These are the activations of a small network on made-up records, seen along a few directions, one row for each record.
Each row is followed by the record's values for the fields U, C, B, Y, T.
Not every record has every field; a missing one is left out.
The largest differences between rows may come from other fields.
(in the rows, 128 means zero)
[137 128 106 139 178 147 147 113 167 135  97 157 117 112 120  74 166 188
 116 149 157 144 136  92 123 153 143  90 106 158 121 146 151 109  77 102
 115  81  46 170 140 108  82 125 108 111 150  85] -> U=u3, C=c1, B=b2, Y=y2
[131 142  78 139 182 137 155 106 158 145  71 133 117  96 122  47 159 207
 114 127 152 143 155  88 121 152 158  86  86 162 134 170 144 107  86  98
 119  80  34 173 123 112  68 123 102 106 147  72] -> U=u3, C=c1, B=b2, Y=y1, T=t2
[133 122  98 152 134 130 119 131 123 125 128 133 135 121 138 114 140 148
 130 137 130 138 114 146 122 134 135 114  98 167 111 136 127 128 115 121
 137 126 131 131 128 132 120 110 140 101 138 134] -> U=u1, C=c1, B=b1, Y=y1
[118 123 150 141  95 125 127 152 119 103 160 117 143 151 121 170 107  80
 129 143 102 120 119 169 143 108 114 156 162 130 124 101  93 139 149 144
 160 170 197 103 124 135 171 133 131 108 131 160] -> U=u1, C=c1, B=b2, Y=y1
[125 111 105 128 165 142 125 132 128 144 114 149 107 113 115  77 155 165
 122 148 150 144 142 100 148 153 134  91 103 136 118 165 147 117  81  96
 123 103  64 140 121 100 103 102 136 110 139 105] -> U=u2, C=c1, B=b1, Y=y1, T=t1
[133 114 144 146  87 121  96 130  97 121 162 116 123 134 139 174 118  96
 132 123 101 118  99 160 131 109 112 151 144 120 119 122 111 151 154 154
 132 164 197 106 124 150 156 118 163 149 110 186] -> U=u1, C=c1, B=b1, Y=y2, T=t2
[140 134 147 117 116 114 135 127 132 135 120 111 137 132 147 131 103 114
 134 108 113 131 133 139 120 115 134 141 143 110 142 116 127 122 151 142
 137 134 133 136 133 132 134 152 110 140 130 125] -> U=u3, C=c1, B=b2, Y=y1, T=t1
[126 126 170 130  83 131 116 135 119 109 165 123 134 154 136 184 113  77
 140 130 102 118 111 166 122 114 108 158 173 115 126 101 115 145 170 159
 145 158 200 112 143 134 176 131 135 155 116 157] -> U=u2, C=c1, B=b2, Y=y2
[124 102 137 135  73 130 117 143 109 124 156 113 126 153 143 159 136  93
 144 125  84 120 123 181 133  98 123 143 160 122 132 139  97 132 172 149
 166 168 206 114 131 141 175 113 149 143 116 156] -> U=u2, C=c1, B=b1, Y=y1
[131 115 141 142  87 134 119 141 103 120 145 114 128 146 132 147 135  96
 149 136  84 101 135 176 136 113 129 122 156 132 129 137 120 132 157 140
 152 161 183 121 131 124 162 104 155 140 114 148] -> U=u2, C=c1, B=b1, Y=y2
[123 115 161 133  76 121 108 136 103 113 149 113 124 151 138 176 115  77
 148 118  96 106 119 156 121 112 118 154 178 112 112 112 110 143 168 165
 130 160 218  98 131 139 170 115 153 162 113 170] -> U=u2, C=c2, B=b2, Y=y2, T=t3
[119 120 157 143  91 127 122 149 116 108 139 103 129 152 122 178 127  84
 132 117 102 104 124 149 141  99 129 153 169 115 122 113 100 137 153 163
 134 159 211  92 132 142 157 119 151 135 123 160] -> U=u2, C=c2, B=b2, Y=y2, T=t2
[126 133 105 138 137 129 127 131 135 118 144 141 146 124 134 132 125 142
 125 137 141 150 106 141 118 131 120 128  93 150 123 122 121 130 123 115
 132 121 124 135 133 139 127 131 124 103 139 124] -> U=u1, C=c1, B=b1, Y=y1
[135 137 109 130 177 140 150 115 170 138  86 144 123 109 115  80 153 189
 111 136 160 152 144  83 129 148 142 104  94 142 138 142 145 108  79 108
 114  85  41 161 132 110  79 140  97  95 149  80] -> U=u3, C=c1, B=b2, Y=y1, T=t2
[138 135 132 127 121 113 127 113 131 138 116 107 127 127 151 130 124 128
 127 102 111 134 123 139 111 128 135 142 132 125 133 128 131 128 158 145
 129 128 141 134 136 140 131 140 116 154 126 131] -> U=u3, C=c1, B=b2, Y=y1, T=t2
[114 114 141 109 110 135 123 147 106 135 150 123 118 146 116 151 129  95
 127 129 118 119 138 126 156 108 116 145 148  93 141 135 108 129 138 128
 143 159 165  99 118 135 152 126 144 133 115 143] -> U=u2, C=c2, B=b1, Y=y1, T=t2
[115 124 107 124 174 130 134 136 135 129 131 154 119 106 106  85 120 154
 111 151 166 149 131  95 149 148 118 108 104 139 116 139 130 124  76  87
 120 102  62 137 111 103 107 125 119  96 148 112] -> U=u1, C=c1, B=b2, Y=y1, T=t1
[117 146  69 148 189 144 140 127 144 126 110 153 127 101 105  69 157 180
 104 164 169 151 136 110 136 169 133  87  69 182 115 152 144 120  69  69
 128  90  48 154 123 103  92 109 121  79 147  88] -> U=u1, C=c1, B=b1, Y=y1
[124 134 131 112 144 114 129 134 122 139 135 124 127 120 128 113 109 125
 123 117 141 134 130 123 137 131 127 125 126 117 129 131 133 129 131 116
 124 119 108 124 126 123 131 134 122 137 131 124] -> U=u2, C=c1, B=b2, Y=y1, T=t3
[129 118 184 113  54 119 119 133 114 117 156 110 138 168 147 191  96  59
 157 119  75 116 125 169 120 101 103 174 195  91 137  92 103 138 194 173
 155 179 224 112 133 138 187 150 122 161 118 160] -> U=u3, C=c1, B=b2, Y=y1, T=t1
[122 128 185 109  85 135 122 130 118 116 155 125 133 166 123 177 114  74
 149 137  95 114 137 136 146 114  98 160 187  91 137 105 115 141 162 153
 131 166 195 113 134 131 164 149 124 155 121 147] -> U=u3, C=c1, B=b2, Y=y2, T=t3
[125 128 118 127 132 126 140 133 144 121 123 132 139 132 138 127 126 132
 131 120 140 140 119 129 106 129 135 129 120 137 120 116 122 117 130 126
 129 114 129 127 137 135 132 132 117 118 139 114] -> U=u2, C=c2, B=b2, Y=y1
[115 110 126 132 129 129 112 145  99 129 146 128 108 134 112 134 134 103
 117 141 124 121 129 122 156 125 122 136 132 118 112 138 116 136 112 116
 140 154 155 100 111 127 140 109 156 120 122 161] -> U=u1, C=c2, B=b1, Y=y1, T=t1
[132 126 142 114 169 136 139 126 148 138 117 150 119 121 116  94 137 154
 120 141 153 138 143  83 148 140 129 108 132 116 125 138 145 117  89 111
 104  99  69 146 134 111  95 135 115 125 147 105] -> U=u3, C=c1, B=b2, Y=y2, T=t1
[130 140 119 144 123 117 126 128 126 128 117 104 132 118 135 119 121 146
 132 108 123 116 130 143 123 117 148 119 124 147 131 137 119 127 144 143
 121 122 137 130 130 133 121 120 135 130 131 126] -> U=u2, C=c1, B=b2, Y=y2, T=t3
[131 131  64 149 186 156 143 116 152 136  71 150 117  96 104  47 184 220
 124 150 167 126 158  83 128 158 164  61  61 183 129 174 157 105  54  90
 105  78  25 158 120 101  60  91 133  75 143  69] -> U=u2, C=c2, B=b1, Y=y2
[109 137 106 111 174 139 138 126 138 137 124 154 116 107 107  84 132 163
 115 138 170 153 135  90 133 159 120 102  97 135 129 147 142 123  94  88
 115  88  51 144 123  98 103 125 109 119 140  85] -> U=u2, C=c1, B=b2, Y=y1, T=t3
[110 123 102 123 182 143 140 134 149 139 124 155 112 106 112  86 149 179
 102 136 172 168 126  85 139 149 127 108  95 136 125 159 131 120  83  95
 119  82  55 141 132 113  98 122 111 110 146  90] -> U=u2, C=c1, B=b2, Y=y1, T=t2
[122 137  97 136 200 148 135 129 144 143 108 144 114 101 103  78 174 192
  97 144 179 147 139  79 156 151 150  96  79 153 127 168 150 124  65  98
 111  84  49 135 135 116  74 109 131  98 141  92] -> U=u2, C=c1, B=b1, Y=y2, T=t2
[124 118 168 115  66 108 113 137 105 126 169  99 126 146 146 192  86  65
 132 101  88 125 106 171 126  93 106 178 178  81 147 107  98 146 194 165
 153 171 207 103 128 150 189 147 133 170 102 173] -> U=u2, C=c1, B=b2, Y=y1, T=t2
[128  95 154 129  61 119 123 137 113 123 140 107 121 163 148 156 124  77
 156 119  67 105 133 172 122  98 129 150 194 111 122 122  97 127 181 161
 166 173 219 116 127 135 176 122 138 158 119 161] -> U=u3, C=c2, B=b2, Y=y1
[133 135  76 131 184 142 154 107 157 149  82 147 122 105 121  63 175 192
 112 139 161 146 150  89 122 157 149  93  79 153 130 163 156 108  80  88
 124  84  37 166 131 116  74 119 113 109 142  75] -> U=u3, C=c2, B=b1, Y=y1
[123 117 149 109 104 117 117 135 102 128 145 124 118 132 112 145  91  88
 130 130 120 118 132 123 147 123 105 146 146  87 138 109 121 137 126 130
 135 161 135 105  96 113 151 137 136 123 110 156] -> U=u1, C=c2, B=b2, Y=y1, T=t1
[121 132 160 137  83 116 111 133  96 116 155 102 128 148 135 171 108  70
 143 122  88 100 124 172 125 118 119 151 174 122 119 113 115 148 181 159
 143 165 212 106 132 134 173 118 151 165 110 165] -> U=u2, C=c1, B=b2, Y=y2, T=t3
[117 147  77 141 192 139 152 121 158 135  99 144 124 100 112  63 159 191
 102 140 175 156 137 101 127 161 144  90  79 173 123 156 140 114  81  83
 126  74  40 160 132 106  89 119 107  96 151  72] -> U=u2, C=c1, B=b2, Y=y1
[135 133 114 157 136 122 128 132 127 126 105 101 126 116 132 104 134 151
 126 110 123 116 131 138 131 122 159 105 117 156 123 145 123 123 127 139
 124 119 127 129 127 128 112 109 141 115 134 127] -> U=u2, C=c1, B=b2, Y=y2, T=t2
[133 134 129 117 147 126 123 130 128 143 128 122 126 112 122 125 128 151
 113 118 149 129 131 112 152 115 136 125 106 111 154 142 137 130 118 126
 113 119  94 125 129 136 109 138 130 124 119 124] -> U=u2, C=c1, B=b1, Y=y2, T=t2
[126 127 152 150  94 112 105 137 100 116 160 103 125 136 134 177 106  83
 121 118 101 112 100 161 135 107 117 160 158 122 116 110 103 154 163 157
 138 164 206 101 125 149 160 124 155 149 113 187] -> U=u1, C=c1, B=b2, Y=y2, T=t2
[130 137 126 135 132 131 129 128 138 119 132 131 136 128 136 129 129 140
 133 123 136 129 116 136 113 128 133 119 121 149 124 120 128 125 136 132
 119 113 130 134 141 131 128 128 124 128 136 119] -> U=u2, C=c1, B=b2, Y=y2
[123 149  86 143 188 139 141 119 155 122 110 156 127 100 106  73 137 179
 104 160 176 155 130 100 126 170 128  98  74 174 119 132 144 121  67  83
 122  87  39 157 122  99  92 126 105  78 148  88] -> U=u1, C=c1, B=b2, Y=y1
[131 144 126 124 142 130 126 124 138 126 134 134 143 121 133 140 126 145
 125 120 149 135 116 124 118 126 129 128 102 133 136 124 136 131 130 130
 108 111 118 129 143 142 116 135 125 128 130 119] -> U=u2, C=c1, B=b1, Y=y2, T=t3

Which values does each new row have?
[140 145 136 129 144 122 141 122 151 131  97 110 140 122 132 135 134 148
 115 102 142 125 131 106 127 114 148 137 120 123 143 119 133 120 125 146
 107 112 116 126 141 141  96 146 115 123 135 114] -> U=u3, C=c2, B=b2, Y=y2, T=t2
[123 126 113 130 124 118 126 127 130 128 121 122 129 124 142 122 123 137
 135 107 130 135 120 131 105 128 137 128 123 138 116 131 121 124 139 134
 120 117 141 123 130 137 129 122 129 136 133 127] -> U=u2, C=c2, B=b2, Y=y1, T=t3
[122 100 175 109  77 127 114 132 116 131 165 123 115 162 143 177 118  77
 136 122  90 141 114 147 136 109  98 174 191  77 129 121 106 139 172 159
 148 165 202 111 136 145 180 145 128 177 119 166] -> U=u3, C=c1, B=b2, Y=y1, T=t2
[127 128 164 118  81 125 119 125 102 124 146 114 135 156 134 184 126  60
 146 125  86  96 135 155 127 115 116 159 177 100 129 109 127 143 176 157
 140 169 207 104 134 142 162 131 142 169 103 157] -> U=u3, C=c2, B=b1, Y=y2, T=t3
[123 127 122 129 144 131 121 141 127 123 134 132 133 125 112 124 123 143
 124 138 148 137 128 115 154 121 125 127 102 133 132 132 121 129  99 118
 121 129 117 119 123 128 119 132 133  92 141 128] -> U=u1, C=c1, B=b1, Y=y1, T=t1
[116  95 150 113 103 125 121 147 106 129 148 132 108 148 125 135 118  88
 140 132 108 122 134 128 140 124 112 136 176  94 108 132 115 129 137 127
 138 150 166 107 113 121 163 115 142 151 124 154] -> U=u2, C=c2, B=b2, Y=y1, T=t1
[119 119 141 114 109 131 113 136  92 135 149 123 111 135 121 138 127  93
 135 125 110 103 136 132 140 126 121 126 154 104 123 142 128 135 144 125
 128 150 159 103 118 123 147 106 158 160 108 152] -> U=u2, C=c2, B=b1, Y=y2, T=t3
[124  99 131 151  71 124  98 138  97 119 160 110 121 140 138 166 121 100
 137 124  84 125 106 173 134 101 114 150 146 128 122 136  91 142 157 156
 150 175 211 106 116 149 165 114 160 133 117 181] -> U=u1, C=c1, B=b1, Y=y1, T=t2
[124 109 169 115  77 137 121 132 122 115 160 132 141 164 142 202 130  74
 140 122 100 124 112 143 127 100 103 172 183  87 126 109 109 140 163 164
 127 160 219  99 144 163 163 142 136 168 118 163] -> U=u3, C=c2, B=b1, Y=y2, T=t2
[135 111 150 126  76 132 113 133 107 124 146 121 126 144 137 166 126  94
 151 124  96 102 126 159 123 106 119 138 156 107 136 125 121 134 159 151
 136 161 182 115 129 133 162 114 154 152 106 155] -> U=u2, C=c2, B=b1, Y=y2
[120 107 133 128  87 120 106 137  92 121 157 128 125 140 134 157 111  85
 145 130 101 118 116 154 125 120 107 145 149 116 108 123 112 142 150 134
 140 165 191 104 112 137 163 113 154 145 116 171] -> U=u1, C=c2, B=b1, Y=y1, T=t3
[116 113 143 138  88 109 111 142  98 118 168 111 123 141 137 165  97  77
 126 122  94 124 104 168 133 107 108 163 168 118 112 115  91 146 165 145
 154 170 208 104 117 145 177 126 144 147 122 182] -> U=u1, C=c1, B=b2, Y=y1, T=t2
[125 112 157 119  70 121 103 129  99 128 167 118 124 150 145 182 111  76
 145 119  89 126 110 170 120 116 101 162 162  97 131 119 117 146 182 155
 147 167 201 110 131 141 181 126 144 171 104 168] -> U=u2, C=c1, B=b1, Y=y1, T=t3
[118 124 145 138  82 122 110 134 104 109 170 124 133 146 135 170 101  75
 138 139  94 126 106 177 118 127 100 157 158 131 114 102 106 147 168 144
 158 168 200 113 122 131 179 128 134 141 118 166] -> U=u1, C=c1, B=b2, Y=y1
[135 127 149 120 145 131 126 124 145 136 122 127 123 131 134 130 140 150
 119 116 141 144 122 104 138 125 132 133 132 116 132 133 136 125 122 142
 105 111 118 129 146 137 110 143 118 141 140 124] -> U=u3, C=c1, B=b2, Y=y2, T=t2
[138 102 169 108  60 129 120 130 113 127 157 128 132 164 147 173 116  73
 162 135  75 116 126 170 123 107 103 152 180  93 140 109 120 132 179 152
 162 175 191 131 132 132 179 142 128 160 113 154] -> U=u3, C=c1, B=b1, Y=y1
[115 124  98 130 182 134 139 136 137 145 112 141 107 106 113  67 150 171
 105 137 162 150 140  94 149 151 138  97 106 142 116 165 135 120  85  90
 126  91  58 142 121 105  99 112 122 112 143  98] -> U=u2, C=c1, B=b2, Y=y1, T=t2
[123 138  85 148 130 117 118 124 110 131 107 106 129 106 129  99 122 148
 129 116 125 117 136 142 121 134 149 110  92 161 122 150 125 128 124 125
 130 130 126 123 107 130 114 106 148 108 125 130] -> U=u1, C=c2, B=b1, Y=y1, T=t3
[129 141  90 133 186 158 147 121 169 128 104 160 133 103 102  89 168 202
 106 152 182 146 138  84 138 139 143  90  66 156 146 150 144 111  63  95
 104  79  32 156 136 117  73 127 115  78 145  72] -> U=u2, C=c1, B=b1, Y=y2
[136 135 108 138 153 127 134 128 137 133 112 125 133 117 129 118 151 151
 119 120 148 122 126 122 123 129 148 114  99 144 126 135 142 122 116 120
 117 108 108 129 138 139 108 118 137 120 126 119] -> U=u2, C=c2, B=b1, Y=y2
